Each row below holds a small network's activations on one input, seen along a few directions.
Each table varies a few parts of the input and shows all the possible inputs, shuffled.
A made-up example of a description, with smaller parts first: one of 3 separate values, together with either a single point or one of 9 places around a ring or (one of 6 places along a line, together with one of 8 places around a ring).
Shared parts are said once, and a part with two or three values counts as separate values.

Other details of the inputs vary at random and push rows far along two fixed directions, the same in every table; ignore that.

A family of inputs:
R1: [ 12 -68  36 -45   2  -7 -27  -3 -73 -31  19  34 -34 -14  97]
R2: [ -9 -26  -4  29  76  39  -7  78  90  15 -43  10  67  60  -6]
R3: [-10  28 -11  25 -53 -30  10 -29   0   7   6 -11 -28  11 -46]
R4: [ 10  21 -40  37 -36 -26  23 -80 -25  28  36 -30 -10 -42 -61]
R5: [ -3 -25  46 -33 -16  40  -6  30 -76   3 -14  73 -43 -35  68]
R6: [-18  -7  -8  -3  52  21   2  77  96   1 -53 -27  36  79  11]
R7: [-27 -31  50 -24 -28  45 -20 -10 -51   2 -20  64 -68 -22  88]
R8: [-11  -6  53 -63   7  25 -20  -3 -57 -20   2  36 -56 -62 102]
R9: [ 15  -8 -30  24 -67 -41 -23 -25 -18  -8  11 -24  35  -6 -80]
R10: [-23 -33 -30  28  81  53  12 100  79  15 -44  -9  61  71  10]
R11: [ -3  32 -15   9 -62  -5  17 -19 -21   2  23  12  -1 -17 -46]
R12: [ -9   9   4 -22  39   4  -3  10   2 -16  -1   1 -29  32  49]
R13: [ 23  28 -12  20 -22 -45  22 -62  13   5  12 -48 -16 -18 -43]
R14: [ -9 -48  24 -41 -47   9 -40  14 -68 -39  -5  45 -33 -17  76]
R15: [  9  16 -21  -8  19   2   3 -12 -18  12  13   0  18 -22 -27]
R16: [ -1 -11  54 -17 -42  21 -17 -21 -70   1 -12  69 -47 -53  37]
R17: [  3 -31 -26  38 -70 -36 -11 -37 -19  -6  13 -30   5  -1 -44]
R18: [ 16  21  -3  42 -31 -41  18  -7  14  11  10  -4  -4   9 -68]
R19: [-25 -29   0  24  76  42   2  99  95   8 -49 -31  55  58  13]
R20: [ -8  24 -21  -7  13   4 -15 -39  10  -1   3   3  15 -26 -16]
R21: [ 16  -4 -30  -3 -33 -53 -20 -53 -35 -16  29 -32  31 -19 -54]
R22: [ -7 -18 -25 -30  -4 -25 -29 -16 -21 -30  13 -12  26  -3  16]
R23: [ -3   5  -7 -13 105  26 -14  74  76  -2 -29 -35  76  34   0]
R24: [  1 -10  -3  -4  44  26  24  17  -2 -10  15   0  -2  24  36]
R25: [ 22  47  -9   4  -8 -45   6 -40 -20  -8  23 -14  -5 -16 -54]
R26: [  9  -9  24  -8  40   5  -2  12  15   8   5 -10   4 -15  25]
R27: [ 12  33 -18  13  -8 -18  -8 -66  -7  12  15  -9  19 -39 -67]
R28: [  9   8   4 -29  50  24  11  31 -13 -15  13  15  18  16  19]
R29: [-24 -25 -19  39  68  42  -1  63  90  10 -48  -9  60  62  -9]
R30: [ -5 -57  -5 -16  27  -6 -19   9 -18 -29   2 -12  10  24  63]
R31: [  3  42 -46  20 -31 -20  24 -65   1  16  47 -42   7   3 -68]
R32: [-19 -14  60 -41 -27  32 -18  26 -46 -10 -18  48 -50 -48  83]
R33: [-27 -11 -24   5  54  50  13  87  69   2 -22  -7  47  89  10]
R34: [-19 -21  36 -42  15  39 -22 -31 -47  -5  -3  45 -61 -24 100]
R35: [ -3  28 -47  17 -23 -11   8 -63  -8  30  28 -31  -1 -19 -47]
R36: [-13 -55  24 -55 -15   0 -34 -22 -78 -30  13  20 -46  -6 112]
R37: [ -1  47 -17  20 -58 -39   7 -26  -4  -4   8  -1 -10 -13 -65]
R38: [-11  23 -45  42 -63 -10  11 -42   4  40  11 -23   5  -9 -77]
R39: [ 27  21 -11  16 -19 -22  29 -46 -23  11  52  -7  -3 -17 -44]
R40: [ -3  39 -24  21 -33 -29  -2 -71  15  26  24 -62   2 -31 -58]
R41: [ 22  35   3  17 -51 -41  11 -21  11   9 -10 -19   7 -16 -78]
R42: [ -2 -42  80 -23  -8  29  -6  38 -40   3 -13  50 -54 -34  86]
R43: [-13  -6 -17  35  65  11  15  83  82  -7 -37 -19  38  83 -11]
R44: [  9  -6   3   8  37   7  -5 -18  15  11   5  10  12  -7   0]
R45: [-11  -7 -18  16  94  22   2  53  88   5 -24 -56  58  42   6]
R46: [ 14  37 -19  31 -55 -18  23 -20 -11  15  24  -7  24  -8 -95]
R47: [ -4   0  31 -63   5  32   4  -1 -73 -30  25  56 -52 -30  90]
R48: [ 12 -22  39  -8  20   5  10  55  32  -1 -31  18  -7  25  31]
R49: [ 21  -4  62 -65  17   3  -6   2 -54 -26 -10  37 -55 -32  86]
R50: [  9  21  14 -42  13 -10  -3  -7   0 -20  -7   1 -18 -16  37]
R51: [  2  39 -47   4 -24 -16   4 -56 -16  15  29 -15  11 -44 -55]
R52: [ -8 -12   0  21  -6  21  29  24   2   2   4   8  -3  23  -2]
R53: [ -5 -13 -44  30 -79 -37 -22 -45  -4   2  14 -42  16  12 -61]
R54: [-15  21 -10  33 -60 -14   0 -34  20  31   2 -41  -2 -20 -61]
R55: [  7  12  -1  10  20 -19  15 -16  -6 -13  11 -11 -28   9  10]
R56: [-14  10 -20   3 -19  19   0  18  -2  13 -10  20  14 -11 -11]
R57: [ -9 -33  43 -25  23  34  -8 -26 -51 -10  -3  46 -60 -33  96]
R58: [ 21   1  -8  -1  95  -2   9  60  95  -2 -25 -35  55  61   1]
R59: [ 12   1 -12  39 -45 -10  16 -19 -12  36  15   8   1 -24 -56]
R60: [ 18 -29 -23  35 -61 -42 -15 -23  -6   0  20 -21  23   2 -62]
R61: [  9   0 -13   5 119   7   6  84  85 -13 -17 -16  54  83  13]
R62: [ 13  19  -8  42 -58 -42  26 -40  23  15  -4 -38 -13 -11 -73]
R63: [  3  -6  46 -55  -2   6  -4 -22 -39 -15  -4  17 -75 -16  97]
R64: [  3  41 -18 -11  13 -25   0 -15   4 -20  13  -8  -2   0 -15]
R65: [ -7   3  20 -27  11  11  -2  53  32 -16 -40  15   2  19  35]
R66: [ -1 -19 -10  20  69  38  22 102  75   6 -15   4  65  81  -7]
R67: [ 14  40  -1  25 -49 -41   9 -19 -15   2   6   1  -6 -10 -76]
R68: [-10  24  -9  19 -56  -3 -11 -44  -7  12  -5  19   2 -38 -43]
R69: [ 11 -35  43 -39  18  29   3  -1 -75   2  17  61 -59 -40  95]
R70: [  0   5  31   1 -18   6  -8  21  -5  10 -16   4   5 -27 -12]
Description of these inputs: one of 2 separate values, together with one of 5 places around a ring, together with either a single point or one of 6 places around a ring.
Q: Changing only the place on the ring of 5 turns R70 into R32. The same change can be made to R46. Which row results?
A: R11
Q: Changing only the place on the ring of 5 turns R1 into R36. The same change can be made to R60. Which row results?
A: R53
Q: List by row number the other rows that have the place on the ring of 5 and the choice among 2 separate values in common with R7.
A: R3, R6, R33, R38, R53, R54
Q: Which other rows does R47 become when the place on the ring of 6 takes its other values? List them by row number.
A: R8, R20, R50, R51, R64
Q: Which other rows does R33 become when the choice among 2 separate values takes its other values? List them by row number.
A: R31
Q: List by row number the other rows that have the place on the ring of 5 and the choice among 2 separate values in common with R57.
A: R4, R13, R24, R30, R45, R55

A family of inputs:
R71: [ -8  24 -53  11  44  10   9  -3  25   2   9 -13  42  23 -37]
R72: [-21 -30  26 -25   5  36 -22  46 -15 -10 -29  43  -3   6  62]
R73: [-12 -42  25 -11   7  32 -18  28 -11  -3 -22  43 -18  -1  59]
R74: [ -2  30 -14  13  -1  -1  13  24  40   7  -8 -20  20  20 -47]
R75: [  5  -5 -25  44 -17 -13   6 -11  25  19   0 -21  37  13 -70]
R76: [ 12  28 -20  38 -12 -21  30   2  33  18  10 -29  17  12 -63]
R77: [ -1 -29   5 -40  39  16  -8  31   8 -17 -13   7   4  41  66]
R78: [ -6  46 -22  33 -36 -23  12 -27  33  19  -4 -30  15  -4 -74]
R79: [ 14  20  37 -24 -51 -11   9 -83 -73   3  41  20 -60 -85  16]
R80: [ 15  18  38  17 -99 -33  24 -98 -83  17  33  18 -92 -73 -21]
R81: [-14 -28   1 -18  42  42 -15  90  31 -12 -30  19  40  43  28]
R82: [-10 -24 -17 -14  70   5 -12  61  48 -25 -14 -12  39  68  32]
R83: [  9 -21  39 -31  -5 -14 -20  -4 -49 -38   5  24 -38  -7  59]
R84: [  0   3  40  -3 -53   0   5 -47 -49   8   6  34 -83 -50  31]
R85: [ -4   4 -39  22  -8 -30  -5 -28  26  12  11 -65  37  -5 -55]
R86: [  3   8 -46  24  -3 -21  -3 -24  27  -2   7 -53  34  11 -45]
R87: [  2 -39  25 -13   8  26  -1  53 -26  -8  -9  40  -7   9  56]
R88: [ -6 -12  21 -36  55  40 -12  18 -19  -1   5  23 -14   0  76]
R89: [ 27  49 -21  13  16 -39   9 -28  31  12   3 -29  31 -20 -76]
Q: Describe the family of inputs behind these rows.
A: either one of 4 places along a line or one of 5 places along a line or (one of 2 separate values, together with one of 5 places around a ring)
Q: Which other rows does R72 become when the choice among 2 separate values takes its other values? List them by row number.
A: R78

A family of inputs:
R90: [ 11   2  12 -26  11   6  -1 -17 -32  -3   9  15 -16 -25  26]
R91: [ -1   1 -28   0  81   6   6  54  73  -8 -16 -39  50  60   1]
R92: [ -6  26 -38  51 -12 -10  10  -9  43  25  -4 -25  39   6 -81]
R93: [ -1 -29  60 -20 -25  18  -1   4 -54  -8  -8  49 -68 -25  73]
R94: [ -9 -10 -15   9  71  37   2  88  78  10 -37  -1  64  60  -8]
R95: [-17 -85  29 -38  -2  35 -33  63 -41 -35 -21  49 -19  22 108]
R96: [  8  -3  39  -2 -65 -10  12 -29 -63   1   9  27 -68 -39  22]
R97: [-12 -24  51 -25 -10  44  -3  20 -52  -4  -4  64 -50 -24  81]
R98: [  6  24   0  23 -94 -31  11 -75 -30  25  20  -3 -39 -51 -61]
R99: [-11 -16  17 -11  56  32  -1  83  44 -10 -39  18  23  57  39]
R100: [  0  21 -37  13  41  -4   3   5  61   7  -8 -45  51  30 -33]
R101: [ 19  44 -12   9 -65 -49   7 -89 -43   6  41 -24 -24 -61 -67]
R102: [  9   5  22  -7 -16 -20   1 -44 -37  -5  19   0 -39 -34  19]
R103: [  0 -14  32 -45  49  19  -9  32 -10 -26  -6  31 -24  13  81]
R104: [  4  39 -45  29  -9 -26  10 -54  18  14  19 -42  27 -12 -76]
R105: [  4  -7 -68  27 -23 -48 -25 -35  24  -2  23 -64  61  22 -82]
R106: [  4  17  -5  -6 -18  -6   5 -52 -34   7  28  -1 -15 -34 -13]
R107: [ -7   8 -13  20  30   9   4  55  55   6 -24 -10  47  34 -29]
Q: Describe the family of inputs behind these rows.
A: one of 2 separate values, together with either a single point or one of 8 places around a ring
Q: Changing only the choice among 2 separate values turns R102 into R93. The same change can be made to R103. Which row results?
A: R99
